Each row below holds a small network's activations on one input, seen along a few directions.
Each table varies a few parts of the input and shows all the possible inputs, shuffled.
Descriptions start from the smaller parts, as in this example, which fits no table here: line(4) and (point or ring(11) or (values(3) and ring(5))).
Shared parts are said once, and a part with two or three values counts as separate values.
In the rows, zero is written as 128.

Other details of the inputs shift rows strongly along two fixed directions, in all tables alike. That doesn't count.
To show where, the next rows are all for the same input, with only those details redrawn:
[110 125 121 129  94 169 121  97 139 135  93]
[162  74 163 105 106 141 118 137 144 159 129]
[155 106 166 108 125  97 130 166 123 146 157]
[ 94 170 126 139 127  98 142 141 100 106 132]
[ 76 177 117 151 123 121 144 116 109 104 110]
[107 151 135 135 124 111 138 136 112 120 128]
[169  60 158  98  88 168 116 120 158 172 113]
[102 156 129 139 118 124 131 124 117 122 119]

Table:
row 1: [157  90 153  93 104 175 128 137 146 154 134]
row 2: [161  93 147 116 161  78 118 152 125 138 160]
row 3: [110 137  83 149 128 172 124  78 150 123 102]
row 4: [111 199 142 120 160  68 161 187  78  91 182]
row 5: [120 115  81 144 119 193 117  61 152 130  80]
row 6: [176  84 131 110 123 153 124 146 147 154 151]
row 7: [123 149 113 142 163  75 129 132 108 105 135]
row 8: [101 164 109 150 134 150 133 122 131 116 139]
row 9: [180 106 147 110 148  99 133 172 121 138 186]
row 10: [100 182 121 135 128 140 147 144 116 111 131]
row 11: [114 126 106 133 114 192 125  96 147 142 115]
row 12: [159  81 155 113 104 148 114 139 149 154 122]
row 13: [125 123 119 134 119 128 120  95 128 115  89]
row 14: [127 152 137 136 127  99 131 149 113 111 129]
row 15: [113  99 125 128 110 156 118  92 148 138  87]
row 16: [ 81 174 112 151 114 139 135 105 116 114  98]
row 17: [167  73 143 109 144 118 118 147 147 156 176]
row 18: [ 98 139  88 152 135 167 125  90 149 130 107]
row 19: [176  73 164  99 112 127 126 144 131 158 131]
row 20: [115 183 138 144 174  23 141 174  90  88 162]
row 21: [118  91 107 130 120 178 110  75 162 151  82]
row 22: [128 134 123 131 103 139 125 108 120 115  96]
row 23: [ 88 182  92 151 140 152 138 102 110 108 123]
row 24: [101 145 107 147 152 108 119 129 131 118 126]
row 25: [173  78 143 117 148  89 110 154 139 137 155]
row 26: [162  84 135 113 152 112 122 146 134 144 167]
row 27: [180 110 162  92 131 107 144 184 115 131 167]
row 28: [109 168 129 139 150  70 125 133 100 103 134]
row 29: [112 180 121 134 127 136 148 141 113 101 128]
row 30: [103 131 115 141 114 145 118  95 147 126  88]
Question: What is each input in this table made of?
Answer: ring(5) and ring(6)
Question: Changing only the ring(5) part turns row 29 into row 10. The same change can be made to row 3. Which row results?
Answer: row 18
Question: Which other rows does row 16 become when the ring(5) part takes its other values? List them by row number.
Answer: row 12, row 14, row 19, row 22
Question: A walk changes only the ring(6) part. It starts at row 15 and steps to row 16. List the rest of the walk in order.
Answer: row 1, row 11, row 17, row 21
Question: A walk changes only the ring(6) part. It starts at row 19 and steps to row 4. List the rest of the walk in order.
Answer: row 23, row 26, row 2, row 28
